Each row below holds a small network's activations on one input, seen along a few directions.
Each table varies a few parts of the input and shows all the possible inputs, shuffled.
A made-up example of a description, with smaller parts first: one of 2 separate values, together with either a single point or one of 9 places along a line or (one of 6 places along a line, together with one of 8 places around a ring).
Shared parts are said once, and a part with two or three values counts as separate values.
In the rows, 128 means zero.

Other details of the inputs shift rows strongly along three fixed directions, in all tables alike. That doesn't count.

Rows:
row 1: [143 134 130 131 129 108 105 123  81 141 119 111 144]
row 2: [172 129 133 198 152 148 114  89 158 116  92 123 126]
row 3: [154  93  92 133 138  89 146 155 135 187  88  92 146]
row 4: [142 126 132 154 127 139 124 112 143 108 121 145 114]
row 5: [ 68 138 152  81 111 137 130 139 125  99 170 150 118]
row 6: [105 158 168 106 129 162 114 109 123  87 135 157 121]
row 7: [125 121 119 169 127 147 129  91 157  91 167 128 100]
row 8: [124 142 147  45 135  80 109 184  42 202  65 101 188]
row 9: [141 114 114 157 127 137 134 110 144 109 140 126 112]
row 10: [149 166 160 152 144 176 107 106 132 109  86 153 141]
row 11: [ 91 114 120  73 116 111 148 153 119 132 163 120 127]
row 12: [ 97 106 120  83 109  45 127 185  85 178 151 106 141]
row 13: [ 95 143 149 120 117 147 124 132 138 100 147 158 119]
row 14: [107  93  92 168 105 106 149 128 175 112 198 125  89]
row 15: [ 96 106 111 140 104 129 142 120 153  92 197 140  91]
row 16: [183 120 108 153 151 119 135 140 134 182  60 103 156]
row 17: [110 131 135 135  98 120 106 121  93  91 176 148 109]
row 18: [101  86  88 143 110  69 161 144 181 140 204 107  89]
row 19: [174 138 137 197 151 153 112  82 156 110  93 129 122]
row 20: [166 165 149 102 157 170 115 128  94 155  42 126 176]
row 21: [ 99 150 158  34 116 149 127 160  78 124 104 162 149]
row 22: [125 149 145  93 126 163 122 139 102 126  97 150 149]
row 23: [ 95 143 140 108 116 156 129 122 128  94 164 147 118]
row 24: [150  98  97 137 145  86 144 149 142 188  92  86 146]
row 25: [156 119 124 160 137 135 125 118 140 129  97 129 130]
row 26: [146  96  84 124 130  93 160 156 137 179 126  93 136]
row 27: [116 160 158  86 119 176 117 125 101  95 118 170 132]
row 28: [127 116 123 112 113  78 115 164  83 160 120 121 138]
row 29: [ 95 146 151  75 120 148 128 129 109 100 147 150 125]
row 30: [121 119 120 134 116 123 137 132 146 118 150 142 109]
row 31: [138  80  64 146 131  68 168 138 164 174 173  70 110]
row 32: [184 154 138 191 164 167 112  86 148 128  78 117 141]
row 33: [131 129 134 161 139 140 124  99 153 104 142 124 116]
row 34: [169 139 127 195 156 155 117  86 156 123 102 114 130]
row 35: [ 87 156 161  86 118 152 124 127 123  96 158 157 119]
Description of these inputs: one of 5 places around a ring, together with either a single point or one of 6 places around a ring.
Changing only the place on the ring of 5 turns row 35 into row 18. The same change can be made to row 34. Which row results?
Answer: row 13
Change only the place on the ring of 5 in row 1. List by row number the other rows that result.
Answer: row 8, row 12, row 17, row 28

Rows:
row 36: [116 112 116  92 133  91 149 153 140 168 132 106 133]
row 37: [ 76 155 175 118 113 175 110 103 140  50 170 175 108]
row 38: [112 144 165 137 125 132  89 111  97  99 128 143 132]
row 39: [ 87 144 156 118 123 160 116 114 140  88 145 159 115]
row 40: [171  97  71 208 135  88 133 101 137 153 165  71 114]
row 41: [137  98  98 180 113 103 138 114 165 115 173 127  90]
row 42: [129  98  97 169 131 122 144  98 170 115 170 104 103]
row 43: [123 160 160  97 134 140 109 101  88 106 132 130 130]
row 44: [141 148 132 175 136 149 111  79 122  96 163 116 115]
row 45: [ 90 157 171 113 110 156 109 123 133  75 156 183 108]
row 46: [145  84  90 185 123 117 146 106 161 114 166 108 100]
row 47: [ 87 123 133  37 109 101 122 162  55 137 139 123 150]
row 48: [174 149 138 133 160 161 120 102 122 136  64 121 147]
row 49: [114 100 116 107 126  82 142 170 133 168 116 110 142]
row 50: [158 134 126 149 154 163 121  97 132 133  81 119 140]
row 51: [121 137 159 121 132 144 111 137 120 115  98 150 141]
row 52: [115 137 149  50 126  97 132 185  97 175  84 132 160]
row 53: [157 106 103 190 146  75 131  94 156 148 163  75 108]
row 54: [106 118 120 105 117  67 127 167 103 171 156 101 139]
row 55: [121  93 102 198 121 107 133 107 181 116 170 118  89]
row 56: [120 116 114 108 125  87 144 177 128 176 124 110 145]
row 57: [ 99 136 138  35 124 121 149 166 105 146 128 131 144]
row 58: [125  82  83 117 122  92 159 151 135 154 144 100 125]
row 59: [ 94 114 126  81 100  98 143 170 121 128 162 150 114]
row 60: [202 147 143 160 159 125  91 110  79 160  36 111 161]
row 61: [186 155 152 174 158 161 103 115 121 145  48 127 162]
row 62: [149  90  97 198 117  97 142 112 174 112 180 119  84]
row 63: [148 165 150  85 149 165 122 139  92 148  62 129 173]
row 64: [117 173 157  91 130 180 117 123 104 110 105 154 149]
row 65: [156 124 114 162 148 110 139 109 162 149 115 103 121]
row 66: [ 97 102 106 136  93  94 148 139 155 107 200 143  82]
row 67: [ 85 105 130  80 121  99 148 163 133 140 154 116 132]
row 68: [128 162 153 110 121 162 112 138  95 120  91 164 150]
row 69: [132 124 130 187 121 159 112  93 148  85 136 154 101]
row 70: [155 157 142  88 140 165 120 144  82 149  58 139 171]
row 71: [ 90 130 130  93 110 110 133 166 125 141 148 137 132]
row 72: [ 86 146 138  67 119 120 139 165 116 145 137 132 145]
row 73: [ 98 123 117 101 105 116 136 164 116 142 146 141 124]
row 74: [112 122 112 102 124 117 149 147 133 142 157 109 131]
row 75: [196 145 143 155 176 143 117 109 134 162  38 105 160]
row 76: [133 149 152 190 124 159 108  81 165  67 151 167  90]
row 77: [153 101  97 121 131  88 145 174 114 192  99  98 154]
row 78: [207 152 140 152 163 141  96  90  76 149  45 107 159]
row 79: [130 148 135 112 123 164 120 127 108 115 115 149 138]
row 80: [119 143 156 188 131 149  94  62 138  61 173 135 101]
row 81: [180 123 106 161 165 108 138 133 144 189  72  78 159]
row 82: [116 141 140 124 112 164 126 122 118  90 159 156 119]
row 83: [179 110  93 175 154  94 132 142 144 205  70  83 151]
row 84: [151 133 132 165 140 153 129  87 157  95 147 130 105]
row 85: [115 112 103 157 115  97 142 144 157 138 169 120 111]
row 86: [159 124 119 163 140 159 120  97 132 113 100 130 130]
row 87: [176 103 101 168 165 105 136 120 153 184  66  74 152]
row 88: [103 133 141  60 135 116 135 165 107 164  84 120 165]
row 89: [ 98  99  96 132  97  94 147 153 143 131 191 128 103]
row 90: [136 145 154 169 129 148 111 101 155  85 135 159 105]
row 91: [100 104  91 119 114 103 160 140 154 138 194 103 109]
row 92: [191 106  88 145 153 111 142 125 129 182  71  91 145]
row 93: [166 129 132 136 159 155 125 110 122 139  74 108 155]
row 94: [133 138 142 181 128 149 113  93 164  91 142 155  94]
row 95: [110 133 143  49 144 111 136 176 102 176  71 113 176]
row 96: [153 151 153 182 146 163 111  74 162  86 123 141 110]
row 97: [ 90 147 166 126 100 174 106 114 120  51 156 189 108]
row 98: [ 74 130 146  79 100  76 123 157 102 123 192 137 112]
row 99: [ 95 103  89 129 113 105 158 136 158 135 201 107  98]
row 100: [118 154 162  67 139 146 103 124  61 127  92 124 167]
row 101: [111 100 108  99 112 114 144 146 123 130 146 122 127]
row 102: [129 107  87 106 119  99 156 160 122 172 136 103 138]
row 103: [126 147 166 133 125 148 112 122 134  98 127 162 119]
row 104: [150 156 153 170 137 163 105 107 133 110 102 145 135]
row 105: [112 118 117  87 125 107 152 144 136 139 154 114 122]
row 106: [190 156 135 150 166 161 120  91 129 142  52 117 149]
row 107: [ 95 156 150 122 122 159 119 121 138  99 153 154 117]
row 108: [117  99 101  86 131  96 157 155 130 165 130  88 144]
row 109: [165 103  97 167 134 103 135 124 145 160 106 113 117]
row 110: [110 122 130  38 116 114 146 175  89 153 119 135 144]
row 111: [122 153 157 122 113 179 116 101 120  64 148 177 107]
row 112: [119 166 175  87 115 166 105 134  93  97  95 182 137]
row 113: [149 153 144 188 143 168 111  86 156  95 127 134 121]
row 114: [ 82 139 136  83 116  91 127 155 100 142 181 112 135]
row 115: [ 65 105 114  80  92 123 146 148 124 107 189 147 101]
row 116: [134 156 165 107 128 172 100 128  90 115  57 167 157]
row 117: [118 168 175  75 140 153 117 138 110 123  89 154 151]
row 118: [162 100  86 182 144 109 149  95 176 146 144  90 101]
row 119: [170 125 136 154 145 146 112 122 112 134  62 131 151]
row 120: [109  92 103 129 122  84 142 153 149 155 139 109 125]
row 121: [ 74 126 134  90 109 114 145 160 138 120 193 132 117]
row 122: [ 96 116 115  78 106 117 147 151 121 130 161 142 108]
row 123: [108 151 155  97 108 170 123 120 114  69 154 179 107]
row 124: [117  81  78 115 130  82 167 145 151 170 146  80 127]
row 125: [ 91 144 159 114 104 168 109 124 116  70 141 185 115]
row 126: [167 101  83 211 130  78 122 115 134 156 152  86 117]
row 127: [171 147 158 171 155 163  96 102 125 123  46 135 155]
row 128: [102 151 140 124 108 178 119 114 119  82 157 170 108]
row 129: [139  89  93 104 131  49 128 172  83 205  97  76 160]
row 130: [103 139 137  59 110 119 134 188  88 154 112 146 156]
row 131: [121 120 116 187 128 125 135  89 190 100 183 127  79]
row 132: [146 165 153 100 132 180 112 131  85 123  76 152 161]
row 133: [169 113  96 159 152 119 146 122 145 164 117  83 140]
row 134: [178 138 124 140 144 152 124 107 116 139  72 130 140]
row 135: [ 94 158 158 113 120 161 117 122 134  93 153 157 124]
row 136: [ 67 114 120  77  91 127 145 147 121  95 185 153 109]
row 137: [129  93 101 190 112 113 136 113 166  98 174 129  93]
row 138: [151 100 103 216 134 111 129  98 179 121 138 112 106]
row 139: [113 117 113 115 109 106 138 162 124 141 149 129 128]
row 140: [128 135 138 155 135 170 123  87 147  79 143 139 113]
Changing only one part turns row 127 into row 52. The same change can be made to row 101. Which row results?
Answer: row 111
Changing only one part turns row 74 into row 105. The same change can be made to row 81. Which row results?
Answer: row 117
Changing only one part turns row 133 into row 84. The same change can be made to row 77. Which row results?
Answer: row 62
What do these inputs look like to the network?
Answer: one of 3 separate values, together with one of 5 places around a ring, together with either a single point or one of 6 places around a ring
Change only the place on the ring of 6 in row 97. List by row number the other rows that result.
Answer: row 69, row 116, row 119, row 125, row 137
A walk changes only the place on the ring of 5. It starts at row 80 and steps to row 38. List the rest of the walk in order.
Answer: row 129, row 47, row 100
Change only the choice among 3 separate values in row 36. List by row number the other rows that result.
Answer: row 87, row 135
Change only the place on the ring of 5 in row 99. List by row number the other rows that result.
Answer: row 73, row 83, row 107, row 128
Which other rows agree with row 92 in the choice among 3 separate values and the place on the ring of 5? List them by row number.
Answer: row 78, row 110, row 111, row 122, row 123, row 134
Which other rows agree with row 112 in the choice among 3 separate values and the place on the ring of 5? List them by row number.
Answer: row 41, row 59, row 60, row 62, row 66, row 109

Rows:
row 141: [108  96 105  91 127  72 148 152 124 165 148  95 128]
row 142: [182  94  85 206 143 111 129 104 147 146 110  94 120]
row 143: [ 99 114 118  91 119  76 142 176 119 163 155 108 140]
row 144: [ 94 154 167  60 120 132 111 165  86 135 102 145 161]
row 145: [102 129 143  92 116 147 138 142 149 105 135 158 119]
row 146: [145  95  96 129 129  72 143 170 122 196 101  86 151]
row 147: [ 67 108 132 138  94 107 131 114 163  67 231 150  74]
row 148: [137 164 169  85 141 139 102 135  89 148  54 143 166]
row 149: [114 158 154  79 115 144 120 154  81 118 116 156 149]
row 150: [118 161 160 161 125 165 109  91 131  67 172 154 111]
row 151: [114 136 119 161 121 166 140  97 168  83 182 144 100]
row 152: [111 178 193 120 132 188  83 102  99  68  97 182 139]
row 153: [ 78 134 147  45 118 116 130 162  84 136 134 136 147]
row 154: [151  83  78 166 134  84 145 110 152 147 152  84 109]
row 155: [171 119 116 180 146 168 134  89 169 106 107 133 115]
row 156: [116 130 124 168 112 146 121  97 142  78 185 136 100]
row 157: [208 105  86 138 165  80 143 138 111 222  40  61 172]
row 158: [126 151 145 114 126 148 119 127 101 112 136 142 138]
row 159: [146 155 160 169 125 164 100  90 129  87 110 165 113]
row 160: [177 143 138 150 158 160 105  98  99 135  57 121 158]
row 161: [109 128 137  55 116 119 127 162  85 141 103 143 148]
row 162: [129 134 130 102 118 124 126 136 102 137 111 140 134]
row 163: [118 107 110 197 107 116 128 106 173  91 209 134  70]
row 164: [126 159 165  90 136 141 104 145  94 144  85 141 154]
row 165: [191 124 109 209 139 142 112  94 140 129  93 108 131]
row 166: [ 93  66  67  85 111  63 195 171 168 163 194  85 106]
row 167: [136 127 123 105 140 108 128 146 109 173 112 100 144]
row 168: [148  94  91 182 126  79 141 140 154 152 157  99 116]
row 169: [114 191 196  98 127 194  91  93  90  69 108 182 133]
row 170: [ 92 111 113  99 112  91 140 152 125 145 176 106 128]
row 171: [191 143 120 211 169 158 122  85 170 148  62 110 143]
row 172: [148 137 128 123 139 136 123 126 105 144 112 121 136]
row 173: [139 137 125 119 140 139 136 148 134 158  79 132 150]
row 174: [108 118 133  84 119 106 127 169  97 157 106 133 146]
row 175: [ 93 135 125 166 117 159 139  93 183  65 213 150  84]
row 176: [169 145 149 162 160 176 120  91 158 113  70 132 134]
row 177: [166 115  91 177 141 135 146 117 162 156 104 108 132]
row 178: [ 76 115 117  82  92 104 142 166 117 122 198 141 100]
row 179: [ 73 120 143  69  99 108 129 160 110 111 159 155 116]
row 180: [138 108 113 158 144 136 151 104 178 119 146 108 107]
What do these inputs look like to the network?
Answer: one of 5 places around a ring, together with either one of 2 separate values or one of 6 places around a ring
Changing only the place on the ring of 5 turns row 159 into row 157. The same change can be made to row 163. Which row results?
Answer: row 172
Change only the choice among 2 separate values in row 173. List by row number the other rows that result.
Answer: row 145
Which other rows agree with row 152 in the place on the ring of 5? List them by row number.
Answer: row 143, row 144, row 147, row 148, row 164, row 171, row 176
Which other rows agree with row 142 in the place on the ring of 5? List them by row number.
Answer: row 149, row 155, row 161, row 162, row 165, row 177, row 178
Change only the place on the ring of 6 in row 150. List by row number the other rows that result.
Answer: row 141, row 153, row 167, row 169, row 170
